Each row below holds a small network's activations on one input, seen along a few directions.
In each table, some parts of the input vary, and every possible input appears once, in random order.
Descriptions start from the smaller parts, as in this example, which fits no table here: values(3) and (point or ring(9) or (line(4) and ring(5))).
Shared parts are said once, and a part with two or three values counts as separate values.

Other details of the inputs vary at random and push rows far along two fixed directions, the same in every table; ignore that.

A family of inputs:
r1: [ 17  -2  -4  21  -2  34 -25   6  31  -4 -14  -2 -18  16]
r2: [-23  21  20 -17 -21  -1 -12   9 -50   3 -12  25  11 -21]
r3: [  3  -4  16   1   0   7  -6 -21  16   5  10  -6 -25   6]
r4: [-17  38  -2 -21 -29   5   1  34 -47 -12 -18  -2  39 -31]
r5: [ 12  11   3  27 -10  38 -18  -6  46  -4  10  -7 -15   5]
r6: [-37  25  42   6  -1 -26 -11  23 -32 -26 -29  26  28 -17]
r7: [ 21 -29 -46 -13   8  -7  24  -1 -17  26  -3  -6   5   7]
r8: [  0   2  37  19  16  15 -19  -4  47 -23   9   5  -7  18]
r9: [  9   3  29  11  11  36 -22   3  45 -20  10  16   0  12]
r10: [ 18  -7  -4  17   0  23 -20   8  30  -3 -13 -13 -15  10]
r11: [-34  21  36  -1   4 -29 -15  17 -33 -24  -8  26  28  -7]
r12: [ 17 -29 -49 -18  11 -12  26   3 -25  25   2  -3   5   7]
r13: [-41  41  23  18 -20 -22 -18  18 -40 -13 -20   8  17 -22]
r14: [  5  14   8  20  -6  40 -26  -5  32  -7  21  -2  -9   6]
r15: [ 12 -31 -42  -8  15 -29  30  -8 -17  25  -4 -18  -1  11]
r16: [  6 -25 -22 -22   5 -32  42 -20 -20  26   7  -8 -13  -7]
r17: [ -3  15  19  36  -4  25 -26 -11  41 -15  10 -14 -18   6]
r18: [  7 -31 -20 -19  25 -38  38 -16   5   9  23  -1  11  11]
r19: [ 23  13  24  -7   0  50 -14  17  52 -32  -8  -5  10   3]
r20: [-25  21  21 -17 -23 -19  -6  18 -52   2 -22  17  11 -32]
r21: [ -1  -1   6  21   8  20 -41  -9  30 -15   6  -9 -22  28]
r22: [ 17 -31 -55 -13  15 -39  51 -27  -8  31  39 -26   0   5]
r23: [12 -6 12  1 11 18  0 -1 29 -7  4 13  9  5]
r24: [-25  11  26  -2   6 -30   4  13 -27 -12 -16  18  28 -10]
r25: [ 10   7  -2  17  -6  33 -13 -10  28   2  17  -6  -4   4]
r26: [ 11   7  23  10 -13  41 -24 -10  38  -4   2   6 -30   5]
r27: [ 21   5   5 -26 -19  40  -1   3  19  -5  -1 -13  -7  -4]
r28: [ 33 -24 -58 -37  -1  -1  42  16 -19  17 -13 -25  16   0]
r29: [ -2   5  21   8  -6   5  -9 -13  18  -1  -2  -2 -28   2]
r30: [  9 -22 -41  -7  12 -31  43 -19  -6  26  29 -23   0   2]
r31: [ -8  12  -5   4 -14 -10   4  11 -16   5  -3  -6  13 -21]
r32: [ 19 -10 -24   8  -1  17  13 -13  24  12  19 -11  -6   0]
r33: [ 10 -24 -15 -10  19 -41  48  -5   5  11  -3  -2  10   1]
r34: [-32  19  12   7  -3 -16 -27  22 -46 -12 -24  10   9  -1]
r35: [ 15 -11  -5  26   8  15 -15  -6  41  -3 -10 -18 -27  24]
r36: [  0  -4 -18   0  -3   2  -4  15 -27   4 -21   7   7  -2]
r37: [ -1  -2  16  -1   2   5  -7 -17  10   2  15  -3 -26   7]
r38: [-21   9   1   6   1 -16 -24  11 -34  -9 -12   4   4   7]
r39: [ 21 -10   8   2  -5  39  -9 -19  39   4  12   0 -31   7]
r40: [-15  12  21  -9  -2 -24   6  27 -24 -10 -24  19  31 -23]
r41: [ 11 -20  -8 -11   9  -4   7 -34  20  12  32 -11 -29  15]
r42: [ 21 -42 -53  -8  19 -32  43 -11  -9  27  -3 -22  -8  11]
r43: [-31  23   5   7  -7 -18 -16  -2 -26  -7  12   1  11  -7]
r44: [-27  21   4   8  -9 -23  -1   3 -35   1  -2  -1  17 -15]
r45: [-38  31  36  -7 -14 -18 -28   5 -52 -12  -5  21   2 -13]
r46: [ 17 -26 -30 -33   2 -11  37 -15 -20  31  20   2  -7  -3]
r47: [ 13   3  24  15   6  29 -12   4  50 -17  -5  13  -3   8]
r48: [ -7   3  10  -8   4  -9  10  16 -16  -8 -14  25  26 -14]
Description of these inputs: values(4) and (point or line(11)).
Changing only the values(4) part turns r15 into r44. The same change can be made to r42. Which row results?
Answer: r17
Which other rows does r39 become when the line(11) part takes its other values? List them by row number.
Answer: r2, r3, r16, r20, r26, r29, r37, r41, r45, r46
Which other rows agree with r24 in the values(4) part? List them by row number.
Answer: r6, r8, r9, r11, r18, r19, r23, r33, r40, r47, r48
Which other rows does r27 become when the values(4) part takes its other values? List them by row number.
Answer: r4, r19, r28

A family of inputs:
r49: [ 6 -3 -3 -2 -3  4 14 -2  2  6 -4  9 -1 -4]
r50: [-20  14  27  22   0   3 -30   6  -3 -15 -12  11   1   4]
r51: [ 23 -22   1  -9  20  11  13  -9  38  -3  22   7   5  12]
r52: [-20  21  25   6 -10   7 -29  -1 -13 -10   0   5  -6  -1]
r53: [ -7   8   3  -5  -9  -2   2  16 -27   3 -17  12  12 -16]
r54: [  3   1  -9 -19 -10  -5   8  15 -26   5 -17   3   9 -13]
r55: [-17   7  20   7   2 -11 -20   5  -7 -12  -9   6  -5   5]
r56: [  1   7  -3   6  -8  20 -20   4   5  -2   5   0   0   0]
r57: [ -3  -7 -11 -12   4 -33  25  -4 -14   7   6  -9   5  -8]
r58: [-12  21  21   8  -9  24 -27  -3   4 -15   3   6 -10   5]
r59: [  9 -11 -22  -2   3   1  17 -17   6  13  18  -2  -6   6]
r60: [-13  10  14  11  -4  -1 -21  -4  -1  -3  12   6  -8  -1]
r61: [ -3  -5  -9 -10   3 -25  24  -5 -14   7   2 -10   9  -6]
r62: [ 25 -19 -20  -2   6  23   5 -18  31   9  22 -20 -21  15]
r63: [ 21 -14  -7  -6   1  18   9  -4  20   7   0 -10 -13   4]
r64: [  8 -13  -7  -4   3  -7  17  -8   1  15   0   1  -4  -5]
r65: [-14   4  -1 -12  -3 -24   2  -3 -30   7   7   2  -2  -5]
r66: [ 25 -14 -15  -2  -1  17   7   0  23  10   0  -5  -7   1]
r67: [ -3  -5  -1 -16  -3 -16  16  -1 -23  10 -10   2   1 -10]
r68: [  1  -6  -7   3   2  -3   3 -14   1  11  16  -3  -6   3]
r69: [ -8  10   8   3  -4   6 -23  17 -12 -14 -19   3   6   2]
r70: [-12  12  -2  -9  -4 -16  17   4 -22  -3  -7   1  15  -9]
r71: [-11  15  22  13   0  14 -25   3   7 -20 -12   8  -6  11]
r72: [  0   3   4 -10  -6   3   8   0  -6   1 -10   7  -3  -4]
r73: [ 20 -18  -8  13  12   0  13 -20  46   5  24 -17 -14   9]
r74: [ -4   7  -2   5  -5  13 -12   1  -6   1   6   1   1  -2]
r75: [ 10  -8  16 -15  13  11   0   0  24 -13  11   9   7  10]
r76: [  2  -4  13  13   8   9 -17  -8  23  -8  -1  -6 -16  18]
r77: [  7  -7 -22 -16  -5   0   6   1 -14   9   6  -8   2  -1]
r78: [ 14 -18 -21   4  13  -1  12  -2   8   9   2  -6  -2  10]
r79: [-6  0 -4  7  6 -6  3  1 -5 -2 -6  9  4  5]
r80: [ -8   5   3   7   0 -13   7  -2  -4   1   2  -3  10  -8]
r81: [ -3   4 -14 -15  -7 -15  14  14 -24   1  -9  -7  19 -12]
r82: [  2 -12  -3 -15   0 -20  17  -3 -11  11  -3   0  -7  -7]
r83: [ 3  7  4 14  1 12  2 -6 25 -7  7 -3  0  3]
r84: [ -3  -5  10  18   9  -2 -15  -5  19  -5   3   2 -11  11]
r85: [ -8   4  -1  -3   1  -7  -4  12 -23  -5 -16   2   7   1]
r86: [  2   7   7  18   0  20 -29  10  17 -13 -10   3  -1   9]
r87: [  3  -5 -22  -7   1 -16  27   5 -14  11   2  -8  18 -10]
r88: [  2  14   6  13  -7  18 -16  11  19 -11  -3  -4   7  -2]
r89: [ -4   8  -4  -7  -4  -7  10   9 -15  -2  -6  -7  13  -8]
r90: [ -9   8  19   4  -6  -6 -10   4  -4  -1  -7  13  -3 -10]
Describe the family of inputs behind these rows.
Answer: values(2) and (point or (values(4) and line(5)))
Changing only the values(2) part turns r51 into r75. The same change can be made to r73. Which row results?
Answer: r57
Changing only the values(2) part turns r79 into r71. The same change can be made to r66. Which row results?
Answer: r54
Which other rows does r59 become when the values(4) part takes its other values? List them by row number.
Answer: r49, r79, r83
Which other rows does r55 become when the values(2) part takes its other values? List them by row number.
Answer: r84

A family of inputs:
r91: [ 14 -10  12  16  13  15  -7 -14  52 -10   6  -8 -23  20]
r92: [ 2 -4 -5  4 11 -4  4 -3 13 -6  7 -2  5 11]
r93: [-10  16  -2   2 -10   7 -17  18 -22  -8 -12   6  12  -5]
r94: [ 11  -3   0   7   0  19   1 -13  22   4   9  -8 -13   6]
r95: [ 1  0  8 -2  4 -1  1 -9 14 -6 12 -4 -8  6]
r96: [ 15 -16  -7  -5  11   1  14 -20  31   3  22 -12 -15  12]
r97: [  5 -12 -34 -13   3 -21  32   3 -25  15  -1 -10  18  -6]
r98: [ -6  -6  -2  -6   7 -26  16   0 -12   1  -8   4   5   0]
r99: [  2   4  -4  -6  -8   2   8  -3  -4   5   3 -11  -2  -6]
r100: [-17  17  22  11  -7   2 -16   2  -7  -7   0  15   4  -9]
r101: [  4   2   5   9  -2  10  -4   0  13  -3 -10  -7  -8   1]
r102: [  2 -12 -13  -4   4 -25  23  -1  -8  12  -3  -1   5  -9]
r103: [ 10   0  -1   1  -5  16   0 -10  19   1   8 -15 -11   1]
r104: [-22   9  13  -3  -3 -13 -12   6 -38   0  -7  16   8  -7]
r105: [-20  24  30  20  -4  17 -47  14  -3 -24 -10  10   5   4]
r106: [ 12  -5  -8   1  -2  22  -5  -8  15   5   8  -1 -15   8]
r107: [-17   3   7  -3  -1 -23  -4  12 -34   0 -19   8   7  -7]
r108: [ 16  -3   9  13   0  23  -9 -16  50  -3  21 -13 -21   7]
r109: [-16  18   2 -12 -17  -3 -10  14 -39  -2 -11   8   9 -16]
r110: [ -6  15  -1   6  -9  15 -21  14  -9  -9 -10   5   7   0]
r111: [ 1 -6 -9  1  7 -5 -3  2 -5  1  3 -4  5  7]
r112: [  7 -16 -34 -19  -1 -25  31   4 -30  21 -11  -3   4  -7]
r113: [-24  26   8   2 -12  -6 -10  22 -38 -10 -19   6  24 -14]
r114: [  5 -11 -14   1   9  -6   1  -1  -2   5   5  -5   3   9]
r115: [  0 -13 -18  -9   4 -35  32   2 -20  16  -5  -1   9 -12]
r116: [ 15 -12  -6 -29   5  -4  29  15  -7   2 -11  12  26 -10]
r117: [  9  -4   5  15  13  16 -11  -9  40 -13  12  -6  -7  19]
r118: [-15   6  13   4  -2 -12 -14  10 -20  -4 -17   8   2  -3]
r119: [-16  30  23   4 -21  21 -37  14 -14 -16 -12   9  -2  -8]
r120: [-16   8   6 -10  -5 -16  -7   7 -34   1  -3   4   6  -9]
r121: [-21  27  26  19  -8   7 -31  17  -4 -20  -8  12  15  -9]
r122: [  0  -1   8   0   0   6 -15  -5   6  -2   8  -4 -10   4]
r123: [  4 -14 -34 -23  -1 -19  30  -2 -35  24   2   4   6  -6]
r124: [ 26 -31 -24  -9  12   1  17 -23  27  18  25 -20 -20  15]
r125: [  6  -5  13  10  10  14  -7 -18  35  -7  16   2 -16  16]
r126: [ 18 -18 -17  -5   5  -5  22 -17  23  14  22 -14  -9   0]
r127: [  3  -3   2   6   2   0   5 -10  12   6  12   3  -4  -1]
r128: [ 16  -5   1  13  -2  28 -16  -4  34  -4  -4  -7 -23  12]
r129: [-14  24  14  13 -10  13 -22  15  -8 -15 -13   1  12  -4]
r130: [  4 -11   3   7   7  -1  -7  -4  11   1  -4  -3 -12   9]
r131: [ 2 -2 -8  6  3 -6  6  2  6  2  6 -3  9 -2]
r132: [ 15 -14  -4  -3   9   3  10 -19  33   1  20 -12 -15  13]
r133: [-1  3 10 10  0  6 -4 -7 13  0 10  4 -5 -1]
r134: [ -2  -3 -15 -12  -5  -4   8   1 -25  11  -2   8   2  -5]
r135: [ 2 -1 -3 -4 -3 -8  9 -6  3  6 11 -4  0 -7]
r136: [-19  17  28   7   0   1 -17   0  -5 -15  -1  16   1   1]
r137: [ -7  20  12  15 -10  28 -36  14   4 -18  -9   6   2   3]
r138: [ 17  -4  14 -13   4  23   3  13  23 -12  -8  11  14  -3]
r139: [ 14   4  10  11  -6  33 -14 -12  41  -6  10 -17 -20   8]
r140: [  5 -13 -25 -13   1 -25  34   1 -23  18 -11  -9   6  -8]
r141: [  5 -10 -21 -12   0 -12  28  -8 -17  18   4  -5   3  -5]
r142: [ -3 -17 -19 -17   7 -28  23  -5 -33  19   5   4   5  -2]
r143: [ 18 -16 -16   1   5   1  20  -9  19  11  -1 -17 -12   5]
r144: [  5  12  31  -7  -3  28 -14  22  16 -22 -17  18  17  -6]
r145: [-14  18  17   6 -10  10 -14   3 -12  -6  -7   7   2  -7]
r146: [ -3 -11 -23 -14  12 -32  30   1 -23   7   4  -1  19   0]
r147: [-20  20   8  -2 -15  -8 -13  22 -39  -6 -28  13   9 -14]
r148: [ 12  -8  12  13  11  21  -8 -22  48  -7  19  -2 -22  21]
r149: [-20  27  38  22 -10   8 -34  13   6 -20 -17  13   0  -8]
r150: [  2  -8 -20  -3   5 -20  22   3  -9  10   6  -3  15  -6]
r151: [-13  17   2 -11 -17  -1 -10  13 -33  -2  -9   6   6 -14]
r152: [ 17 -22  -8   2  16  -6  17 -16  32   3   8  -9 -14  15]
r153: [  1 -18 -17 -13   8 -21  19  -9 -22  18   8   2   1   2]
Describe the family of inputs behind these rows.
Answer: values(3) and (point or (values(4) and ring(5)))
Changing only the values(3) part turns r126 into r108. The same change can be made to r117. Which row results?
Answer: r146
Changing only the values(3) part turns r151 into r119. The same change can be made to r91. Which row results?
Answer: r98
Which other rows does r153 become when the values(3) part takes its other values? List them by row number.
Answer: r104, r142
Which other rows does r114 become when the values(3) part takes its other values? List them by row number.
Answer: r105, r111
